These are the activations of a small neural network, seen along a few directions. Each row is one input.
Each table varies a few parts of the input and shows all the possible inputs, shuffled.
Descriptions start from the smaller parts, as in this example, which fits no table here: one of 4 places along a line, together with either a single point or one of 11 places along a line or (one of 3 separate values, together with one of 5 places around a ring).
Shared parts are said once, and a part with two or three values counts as separate values.
(in the rows, 128 means zero)

Other details of the inputs vary at random and push rows far along three fixed directions, the same in every table; ignore that.

Table:
r1: [106 127 117 163 147  67 100 143 109 149 157 152 114 125]
r2: [112 125 158 139 149 103 103 147 154 123 137 104 121 130]
r3: [130 115 115 158 136 130 147 158 128 150 189 200 136 153]
r4: [104 127 148 142 147  62  81 127 128 135 132  99 102 109]
r5: [145 128  64 104 111 131 156  93 116 121 118 168 122 111]
r6: [150 119 139  94  90 176 137 113 129 116 104 111 133 145]
r7: [152 105  97 112 122 163 154 144 115 157 118 175 123 151]
r8: [ 98 147 123 187 138  69  90 132 115 116 162 137 135 136]
r9: [121 146  74 177 126 117 140 123 105 113 147 181 153 136]
r10: [136 142 141 126 130 128 117  82 157  94  66  65 122  84]
r11: [161  93 156  94 123 198 160 152 131 167 124 133 133 183]
r12: [114 126 180 145 152 142 105 159 147 136 155  97 136 130]
r13: [104 112 164 144 167 101 125 185 131 155 172 122 133 188]
r14: [138 131 144 119 106 118  86  87 126  96  70  68 117 118]
r15: [158 133  72 102 110 158 152  92 101  95  98 158 118 102]
r16: [136 142  28 164 134  46 128  80  65 107 105 191 103 122]
r17: [141 132 160 102 119 167 150 121 168 127  88  84 133 112]
r18: [116 114 184  71 134 156 128 153 163 143 131  71 134 142]
r19: [133 128 100 154 141 161 149 157 121 135 167 187 143 138]
r20: [138 143 135 126 135 147 116  95 137  94  74  73 128  86]
r21: [150 112 136 130 123 192 161 147 153 153 158 166 143 147]
r22: [110 136 150 149 153 147 150 186 133 149 176 146 154 142]
r23: [ 90 133 155 151 156  85 121 178 145 133 191 136 129 144]
r24: [159 120  88 118 122 171 143 115 111 111 109 164 126 119]
r25: [170 109  73  87 105 182 164 106 126 140 100 174 120 118]
r26: [164 100 121 100 109 181 150 130 122 159 106 152 121 146]
r27: [116 135 115 136 140  64  82 108 118 119  89  96  99  98]
r28: [122 147  97 142 130  85 114  98  92  97 132 143 112  95]
r29: [123 152 104 144 111 108 128 108 117 108 100 122 140 120]
r30: [109 151 120 160 130  76  80 103 125  92 104  90 123 115]
r31: [116 112 183  76 124 150 120 141 143 142 136  80 125 141]
r32: [ 83 152 130 164 132  66 109 157 118 118 160 129 141 141]
r33: [126 129 165 144 145 163 130 145 141 131 142 110 147 122]
r34: [112 139 125 129 133  61  87  89 126 115 116  87 104  87]
r35: [112 112 182  68 133 156 124 155 153 141 132  76 129 149]
r36: [126 137 172 125 125 129 130 118 160 131 110  80 130 108]
r37: [150 119 146 108 122 165 114 111 128 114  97 101 120 114]
r38: [127 115 130 141 141 105 120 141 107 154 137 149 117 154]
r39: [111 123 143 145 114 156 160 191 124 161 200 183 166 182]
r40: [151 130  87 105  92 153 146 103 113 102  98 145 129 135]
r41: [126 111 164 110 145 128 109 152 135 147 105  93 115 157]
r42: [117 122 139 143 127 149 173 181 138 166 200 194 151 157]
r43: [137 133  61 157 114 112 133 121  94 112 136 196 134 146]
r44: [128 138 161 131 114 141 104 100 140 105  89  63 141 117]
r45: [169 116  78 112 108 136 158  76  93 123  85 154 112 140]
r46: [148 122 107 117 110 149 161 116 127 127 143 172 124 129]
r47: [104 127 163 108 137 100 109 130 139 135 148  91 125 125]
r48: [150 121 113  81 112 152 133  96 143 124  86 105 115 103]
r49: [ 91 145 149 148 146  81 123 158 145 130 161 122 131 124]
r50: [100 140 186 150 154 119 117 165 140 139 160  95 144 126]
r51: [ 92 155 123 167 145  67 113 139  98 118 169 144 130 107]
r52: [130 136  55 139 116  88 144  88  96 126 149 192 120 106]
r53: [145 108 153 115 128 210 162 167 173 153 149 147 146 158]
r54: [118 145 145 112 130 126 119 123 128 105  99  84 125  97]
r55: [147 139 127 115  90 158 138  93 126 118  80 100 141 120]
r56: [104 136 111 155 146  46  90 113 115 129 147 129 106  97]
r57: [129 126 179 133 137 156 129 128 168 130 126  86 139 120]
r58: [168 109  88  90 108 174 151 106 126 139  84 154 112 118]
Description of these inputs: one of 2 separate values, together with either one of 11 places along a line or (one of 3 separate values, together with one of 6 places around a ring).
Changing only the choice among 2 separate values turns r53 into r21. The same change can be made to r35. Which row results? -> r31
Which other rows does r9 become when the place on the ring of 6 takes its other values? List them by row number. -> r29, r30, r32, r40, r43
Which other rows does r41 become when the choice among 2 separate values takes its other values? List them by row number. -> r38
Which other rows does r15 become when the place on the ring of 6 takes its other values? List them by row number. -> r19, r20, r22, r24, r54
Which other rows does r50 become when the choice among 3 separate values takes its other values? List them by row number. -> r36, r55
Which other rows does r18 become when the choice among 2 separate values takes its other values? List them by row number. -> r47

Table:
r59: [ 79 176 143 122 132  22  76  76 113  63  84  34 111  63]
r60: [125 108 140 142 162 144 138 208 107 168 180 174 139 189]
r61: [155 104 129 154 120 190 161 153 119 165 161 185 153 182]
r62: [193 120  71  62  49 220 206  54 119 132  84 179 127 109]
r63: [129 105 149  96 145 139 121 168 134 158 108 110 122 157]
r64: [109 151  44 207 143  78 113 135  65  94 176 222 136 135]
r65: [155 145  71 124 157 122 120  69 121  92  77 132  93  20]
r66: [185 147  63 103  62 187 184  38 130  96  45 136 137  97]
r67: [113 162 107 141 125  90  88  89 116  54  73  84 124  86]
r68: [154 143 134 126 100 163 120  90 156  98  61  71 137 112]
r69: [166  86 187  48 104 202 134 116 186 161  73  60 113 153]
r70: [135 122 151  90 115 224 186 179 154 134 146 139 170 164]
r71: [136  95 107  98 131 163 155 170 122 163 171 197 127 175]
r72: [112 113 187 162 192 151 134 187 187 177 203 133 131 103]
r73: [120 130  39 196 143  31 141 123  85 160 157 231 112 140]
r74: [129 130 107  87 103 160 162 132 104 131 154 173 133 128]
r75: [ 72 125 178 128 158  50  79 183 129 142 212  92 116 146]
r76: [ 80 133 211 133 138 120 140 185 171 157 189  99 161 155]
r77: [123 157  44 227 122  64 115  86  80  96 142 205 134 114]
r78: [120 103 196  80 109 133 109 123 170 143 133  64 117 133]
r79: [134 123 184 130 138  97  82 109 144 128  66  37 107 126]
r80: [ 92 139 176 161 169  65  51 144 106 105 121  56 118 129]
Describe the family of inputs behind these rows. -> one of 2 separate values, together with either a single point or one of 10 places around a ring
Changing only the choice among 2 separate values turns r80 into r61. The same change can be made to r67. Which row results? -> r68
Which other rows does r64 become when the choice among 2 separate values takes its other values? List them by row number. -> r77

Table:
r81: [109 152 129 172 128  95 109 110 111 107 144 122 139 106]
r82: [116 151 126 180 139  86 119 106 134 116 134 129 131 105]
r83: [129  96 157 110 120 165 144 183 140 170 180 156 145 189]
r84: [ 88 143 161 146 145  63  88 146 116 115 126  80 124 138]
r85: [120 126 153 145 141 206 157 196 166 139 191 162 170 152]
r86: [110 152 128 164 136  76 125 113 138 119 130 120 128  97]
r87: [119 156  55 156 114 113 169 114 108 107 163 203 149 113]
r88: [155 108 140  82 100 168 127 108 132 128  84  94 123 148]
r89: [110 110 167 104 146 149 148 190 139 169 190 142 140 162]
r90: [110 146 104 145 130  58  99 105  93 103 103 114 116 127]
r91: [163 106 130  76 114 187 143 115 127 121  98 117 113 129]
r92: [157 109 134  76 119 170 141 109 144 145  86 105 110 115]
r93: [154 115 111  92 112 142 130  94 131 135  82 123 102 107]
r94: [140 144 129 107  99 137 146  84 139 106  86  97 129  96]
r95: [122  99 159 140 146 147 131 191 145 173 180 150 140 189]
r96: [113 130 162 130 129 200 154 190 161 130 193 146 172 155]
r97: [157 124 108 111 116 147 131 101 118 119  65 115 117 133]
r98: [ 95 161 164 167 140  94  87 137 125  95 143  81 145 105]
r99: [159 125 154 121 110 200 136 103 146 121  84  92 138 107]
r100: [ 85 126 182 125 167  78  89 164 135 133 162  80 120 131]
r101: [123 135  94 156 156  61  93 101 102 105 119 133  94  94]
r102: [124 123 172 139 125 185 166 173 156 158 187 154 166 168]
r103: [138 146  44 161 118 139 182 117 116 119 153 220 150 112]
r104: [ 82 129 184 121 155  72  92 163 140 145 164  79 117 133]
r105: [162 108 133  72 123 183 149 113 142 143  87 110 116 114]
r106: [156 144 117 137 112 176 131  99 126  97  83 114 139  92]
r107: [135 135  48 171 129 100 152 126  81 128 135 218 128 140]
r108: [ 92 134 169 139 146  65  78 143 126 120 128  66 120 147]
r109: [128 129  54 134 115  93 149 116  89 141 162 218 116 127]
r110: [156 115 109  94 132 150 132  97 124 122  82 120 108 102]
r111: [ 97 125 166 142 153  52  69 133 143 135 131  79 103 120]
r112: [145 117 123  84  99 127 115  87 127 121  84 102 106 117]
r113: [160 110 143  93 115 176 128 115 141 131  68  88 120 145]
r114: [142 122  46 162 119  90 140 110  92 138 149 222 118 136]
Changing only one part turns r103 into r87. The same change can be made to r110. Which row results? -> r100
Describe the family of inputs behind these rows. -> one of 2 separate values, together with either one of 6 places around a ring or one of 11 places along a line
A walk changes only the place on the line of 11. It starts at r84 and steps to r90. List the rest of the walk in order. -> r108, r88, r83, r112, r109, r104, r89, r100, r91
A walk changes only the place on the ring of 6. It starts at r87 and steps to r96. List the rest of the walk in order. -> r98, r81, r102, r94

Table:
r115: [136 130  51 153 135 102 137 126  80 123 152 209 114 124]
r116: [ 85 143 166 171 144 102 109 177 130 141 191 122 155 142]
r117: [ 75 125 138 171 182  58  98 200 112 139 193 149 123 141]
r118: [150 141  85 164 118 132 147 106 122 101 134 183 138 127]
r119: [153 117 119 113 107 156 157 112 128 151 116 159 122 133]
r120: [125 127 186 100 123 190 150 154 152 129 115  85 155 132]
r121: [ 84 125 162 160 147  53  99 184 140 153 206 129 137 166]
r122: [137 152 138 120 103 126 120  82 119  89  87  88 129  89]
r123: [100 154 123 168 138  92 134 144 109 118 167 144 143 122]
r124: [131 107 161  94 125 181 135 165 131 139 146 129 126 162]
r125: [134 139 107 104 107  76  94  61 111  94  73  86 109 109]
r126: [ 70 135 151 155 173  61 104 193 115 147 207 137 133 168]
r127: [154 108 104 113 138 168 154 120 125 148 104 156 125 128]
r128: [120 140 120 155 123 127 115 143 124 134 154 155 146 135]
r129: [148 119 101 112  95 117 135  96 122 125 109 138 121 130]
r130: [138 106 158 115 147 159 118 157 142 149 133 103 125 139]
r131: [106 154 182 150 139  88  89 107 139  87 109  48 126  96]
r132: [135 101 178 104 109 167 142 166 162 165 145 129 132 166]
r133: [111 152  59 188 142  82 155 114  89 100 151 194 141 108]
r134: [125 124 148 135 146  83  68 109 129 111 102  76 108  99]
r135: [121 150  52 179 123 103 137 122  92 127 156 202 141 124]
r136: [118 145  90 148 120 119 143 130 103 119 132 167 148 110]
r137: [ 99 146 161 114 138  86  93 106 161 103 139  74 115  69]
r138: [122 110 170 101 123 146 139 169 163 157 119 109 128 150]
r139: [116 144 117 107 121  99 111  67 145  90 105  84 107  54]
r140: [124 108 147  97 125 175 146 161 127 147 157 143 138 175]
r141: [145 135 100 124 106 189 174 150 118 148 151 176 157 145]
r142: [164 112  88 118 133 168 158 115 118 149 111 167 124 127]
r143: [136 134 156 139 127 143 119 114 156 103 106  79 131 125]
r144: [ 73 155 155 177 160  66 100 183 123 133 185 120 152 127]
r145: [147 125 114 107 107 135 146 121 134 141  98 135 114 128]
r146: [146 105 171  97 130 170 115 158 140 135 126 109 121 143]
r147: [142 143 122 115 108 167 161 120 123 116 109 127 146 113]
r148: [127 112 183  81 125 190 144 150 182 143 163 105 139 117]
r149: [163 115  86 105 125 171 152 134 106 131 113 170 117 129]
r150: [142 146 112 140 115 139 144  89 117  97 106 121 132 107]
r151: [142 130  66 135 106 110 165 117 106 143 134 202 118 134]
r152: [119 139 141 143 141  59  84  80 123 117  98  89 105  92]
r153: [140 127 113 132 125 164 138 124 142 120  99 135 137 133]
r154: [137 121  88  92 118 150 156 112 103 119 101 159 125 141]
r155: [117 152  94 105 129  95 126  74 139  89  97 108 108  49]
r156: [137 100 198 101 137 181 134 150 161 164 127  88 131 149]
r157: [148 126 109 134 107 169 132 104 139 114  95 128 132 127]
r158: [141 128  71 123 124 133 154 134  89 128 148 195 118 144]
r159: [158 108  91 134 128 162 153 120 112 151 145 196 131 137]
r160: [103 134 124 140 158  95 119 175 106 135 175 157 120 151]
r161: [107 153 132 159 138  77  79  95 138  91  85  68 113  98]
r162: [127 141 152 145 126 119 116 103 131  98 111  79 131 105]
r163: [ 98 151 157 191 156  73 101 147 142 113 173 124 139 138]
r164: [126 126 183 113 114 185 143 146 146 128 133  90 152 136]
r165: [162 118  96 113 126 163 168 111 118 154 110 169 124 127]
r166: [127 124 189 115 112 183 140 148 146 129 136  85 151 135]
r167: [131 143  56 124 126 124 166 110 124 122 161 201 126  86]
r168: [134 123 114 102 113 132 122 102 106 118 113 128 117 137]
r169: [129 145 161 126 136 138 127 123 143 106 103  74 137 110]
r170: [136 132 147 110  99 174 129 123 132 122 111 104 145 116]
r171: [ 84 142 130 152 157  37 100 155 113 135 177 122 132 150]
r172: [147 137 110 136 127 150 149 110 140 100  94 132 134 123]
r173: [135 110 161 108 124 163 152 149 147 167 132 125 126 151]
r174: [120 115 141 100 134 162 148 165 124 150 160 137 135 176]
r175: [117 133 136 144 159  73  86  96 126 121 103  77 103 102]
r176: [ 90 129 130 141 162  84 113 174 107 128 165 147 118 146]
r177: [122 120 149 101 126 129 115 135 124 127 133 114 125 152]
r178: [108 126 121 150 128  79 127 152 124 143 176 149 132 156]
r179: [137 147 111 129 105 127 102  82 125 102  75  93 123  97]
r180: [141 124 139 120 103 175 118 121 140 128 105 108 142 127]
r181: [135 138  66 117 111  77 123  66  94 104  91 129 114 117]
r182: [132 139  85 130 118  81 131  79 110 119  75 139 101  93]
r183: [148 117 127 117 106 140 140 103 128 145 106 139 115 124]
r184: [149 112  97 100  99 145 147 101 110 129 119 152 133 149]
r185: [154 120  85 134 128 130 131  81 109 127 100 147 112 109]
r186: [155 112 121 104  96 166 161 130 138 151 120 161 124 148]
r187: [155 128 122 127 123 190 164 135 151 121 118 141 144 140]
r188: [156 119 114 113 103 148 151 106 125 146 111 165 120 125]
r189: [134 130 113 108 109  95 117  91 129 113  81  85 110 119]
r190: [120 110 196 122 144 128 109 134 151 151 126  76 122 132]
r191: [123 126 114 133 135 115 123 156 102 129 169 175 122 150]
r192: [145 140 117 111 116 106 125  84 125 124  66 103 100  96]
r193: [128 125 173 114 107 181 129 148 143 137 134  97 152 134]
r194: [132 106 158 121 138 149 115 166 128 141 154 125 122 147]
r195: [164  97 106 126 125 183 147 139 120 150 146 180 130 146]
r196: [131 127 103 138 109 104 139 127 124 142 142 181 121 138]
r197: [130 106 161 113 152 149 113 159 147 142 114  94 124 129]
r198: [139 133 102 124 116 170 145 138 127 136 114 157 150 132]
r199: [132  99 172  80 116 170 148 159 164 152 112  93 141 161]
r200: [ 90 151 159 194 169  71 106 167 146 118 181 122 141 146]
r201: [129 133 179 127 139 170 145 154 152 131 141  95 149 146]
r202: [117 134  58 160 127  58 141 133 101 137 166 197 129 141]
r203: [126 125 132 146 136 163 139 165 151 142 146 145 149 152]
r204: [150 129 101 121 138 109 101  90 117 110  73 103 104  92]
r205: [117 148 136 137 131 116  96 127 138 120 102  88 134 113]
r206: [109 132 121 166 159  84 133 141 113 155 171 163 125 137]
r207: [121 116 173 115 152 133 131 139 147 151 112  98 125 130]
r208: [139 121 138 130 113 161 117 109 148 111  93 101 131 124]
r209: [ 95 153 144 119 145  75  99 100 152 102 131  76 107  67]
r210: [135 129  94 119 115 100 105  90  90  95 103 135 100 109]
r211: [126 106 167 119 143 153 112 174 136 142 153 109 120 152]
r212: [119 123 150 145 151  79  77  98 129 120 108  75 107 103]
r213: [130 118  80 133 116 116 151 123  99 137 162 191 140 161]
r214: [117 122 139  92 125 114 118 119 131 121  96  83 127 138]
r215: [107 115 152 160 165 103 100 172 130 150 178 130 127 144]
r216: [147 125 130 127 109 170 121 113 148 113  96 115 133 126]
Describe the family of inputs behind these rows. -> one of 6 places along a line, together with either a single point or one of 6 places around a ring or one of 10 places around a ring
Changing only the place on the line of 6 turns r162 into r150. The same change can be made to r180. Which row results? -> r179
Changing only the place on the line of 6 turns r178 into r121. The same change can be made to r139. Which row results? -> r137
Which other rows does r211 become when the place on the ring of 10 takes its other values? List them by row number. -> r119, r124, r140, r156, r178, r185, r186, r213, r215
Which other rows does r134 become when the place on the ring of 10 takes its other values? List them by row number. -> r121, r125, r146, r152, r159, r177, r188, r191, r196
